A small network was shown many inputs. Here are its activations along a few directions, one row for each input.
In each table, some parts of the input vary, and every possible input appears once, in random order.
Descriptions start from the smaller parts, as in this example, which fits no table here: one of 8 places around a ring, together with either a single point or one of 9 places along a line or (one of 2 separate values, together with one of 6 places along a line).
Shared parts are said once, and a part with two or three values counts as separate values.

Other details of the inputs shift rows strongly along two fixed directions, in all tables alike. That doesn't count.

Table:
x1: [ 30  13  -5   6 -11   9  12  10   8  10 -18  12]
x2: [ 24  11 -11  10  -6   0   2  14  19  14 -14  10]
x3: [-13  -4   9  -4   5   3  -5 -10  -5  -4  -5  -4]
x4: [-11  -4  12  -5   5   2   0  -9  -6  -4  -3  -5]
x5: [-10 -13  12   1   7  -2   3  -6  -2   0   4  -3]
x6: [-13 -12   7  -2  10  -2  -7  -4   1   1   0  -3]
x7: [ 29   7  -5  12  -8   4  16  15  14  13 -11  13]
x8: [-11 -11  10  -1  10  -3   0  -6   1   0   2  -4]
x9: [-12  -5  10  -5   4   4  -4  -9  -4  -4  -4  -4]
x10: [ 14  28 -36  -1 -10  -9 -11   3 -23 -32  59  -8]
x11: [-10  -6  14  -3   3   5   5  -9  -9  -5   0  -2]
x12: [-14  -2  10  -4   4   1  -8 -10  -3  -2  -5  -4]
x13: [  0  27 -46  -9 -21 -19 -17  16 -25 -27  47  -7]
x14: [-11 -12  10   0   7  -1   1  -6   0   3   4  -4]
x15: [ 28  15  -7   7 -11  10  11  10   9  11 -18  10]
x16: [-13 -11   7   0   9  -1  -1  -7   2   1   2  -4]
x17: [ 12   5 -15   2 -17  -7   7  25  12  18 -21  11]
x18: [-12  -4   9  -5   5   3  -7  -8  -6  -4  -6  -3]
x19: [ -9 -13  11  -1   8  -1   2  -7  -1   1   4  -2]
x20: [-13  -4   9  -4   4   4  -2 -11  -4  -3  -4  -4]
x21: [-12 -12   8  -2   8  -1  -4  -6   3   1   1  -4]
x22: [ 26   8 -11  10  -5   2   5  14  17  13 -14  10]
Description of these inputs: one of 2 separate values, together with either a single point or one of 10 places along a line.
Changing only the choice among 2 separate values turns x14 into x15. The same change can be made to x8. Which row results?
Answer: x4
Which other rows does x3 become when the choice among 2 separate values takes its other values? List them by row number.
Answer: x22

Table:
x23: [13  2 -2  4 -2  2  6  4  1  1  4  4]
x24: [-29  -8   2  -8   5  -8  -8 -11 -13 -11  23 -12]
x25: [-19  -5   6  -6  12   1  -9 -19 -14 -18  24 -12]
x26: [ -9 -21  41  -1   3  14  15  -7   6  20 -56   8]
x27: [12  2 -3  2 -2  2  7  4 -1 -1  2  4]
x28: [-18 -17  37  -4  -3  10  12  -5   8  25 -62   6]
x29: [ 3  7 -9  0 -8 -2  4  7  1  3 -2  1]
x30: [  4   3 -10   0  -5  -4  -4  10   3   3  -4   3]
x31: [-20 -11   7  -6  10  -4  -5 -13 -16 -15  26 -10]
x32: [14  7 -2  5  2  6  1 -3  5  0  2  2]
x33: [13  8 -3  3  0  7  2 -2  2 -2 -1  2]
x34: [-51 -43  47  -9  22  -1  -4 -20   2  13 -33  -8]
x35: [-20 -10   6  -7   8  -3  -4 -12 -18 -17  25 -10]
x36: [  4   3 -10  -1  -5  -4  -4  10   3   3  -4   3]
x37: [13  2 -2  5 -1  2  6  4  2  1  4  4]
x38: [ 4  6 -8  1 -8 -2  3  6  3  4 -1  2]
x39: [15  7 -2  7  4  4  1 -2  7  0  4  2]
x40: [-19  -5   7  -6  12   1  -9 -19 -13 -16  24 -12]
x41: [13  8 -3  3  1  7  2 -2  3 -1  0  2]
x42: [ 5  5 -7  3 -5 -4  2  6  6  5  1  2]
x43: [ 5  2 -9  1 -3 -5 -4 10  5  4 -4  3]
x44: [ 3  7 -9  0 -9 -1  3  7  1  3 -3  2]
x45: [14  8 -3  5  2  6  1 -2  5  0  3  2]
x46: [14  8 -3  4  1  7  2 -2  4 -1  2  2]
x47: [ 3  7 -9  0 -9 -1  3  7  0  3 -3  2]
x48: [ 4  6 -8  2 -8 -2  3  6  3  4 -1  2]
x49: [ 5  6 -7  3 -6 -4  2  6  6  5  0  2]
x50: [ 5  6 -8  3 -6 -4  2  6  4  5  1  2]
x51: [ 5  3 -9  1 -3 -6 -5 10  6  4 -3  3]
x52: [12  3 -3  2 -3  3  7  5 -1 -1  2  4]
x53: [13  2 -1  5  0  1  6  4  3  1  4  4]
x54: [  5   3 -10   0  -4  -4  -4  10   4   3  -3   3]
x55: [-30 -10   0 -12   6  -9 -15  -7 -16 -14  18 -11]
x56: [15  8 -2  6  4  4  0 -2  7  0  4  2]
x57: [15  8 -3  6  3  5  1 -2  6  0  4  2]
x58: [-30 -10  -1 -12   5  -9 -15  -7 -16 -15  18 -11]
x59: [ 4  5 -7  2 -6 -3  3  6  5  5 -1  2]
x60: [-20 -11   7  -7   9  -4  -5 -13 -16 -16  26 -11]
x61: [ -7 -27  40   4  10  11  17  -7  15  25 -46   7]
x62: [  5   3 -10   1  -3  -6  -4  10   4   3  -2   3]
x63: [  2  10  -8  -5 -11  -3  -7  10  -5  -1 -12   4]
x64: [ 3  7 -9  0 -8 -2  3  6  2  4 -2  1]
x65: [-30 -11   0 -12   6 -10 -14  -7 -15 -14  18 -11]
x66: [14  1 -1  6  1  0  5  4  4  1  5  4]
x67: [14  7 -2  6  3  5  1 -2  6  0  2  2]
x68: [  4   4 -11  -1  -5  -4  -4  10   2   2  -5   3]
x69: [12 14 -1  0 -4  7 -1 -2 -3 -5 -5  2]
x70: [14  2 -1  5  0  0  5  4  4  1  5  4]
Changing only one part turns x69 into x63. The same change can be made to x56. Which row results?
Answer: x51
Changing only one part turns x41 into x65. The same change can be made to x46. Which row results?
Answer: x36
Describe the family of inputs behind these rows.
Answer: one of 4 places along a line, together with either a single point or one of 11 places along a line
A walk changes only the place on the line of 4. It starts at x34 and steps to x42. List the rest of the walk in order.
Answer: x66, x39
Which other rows does x35 become when the place on the line of 11 takes its other values? List them by row number.
Answer: x23, x27, x31, x37, x52, x53, x60, x61, x66, x70
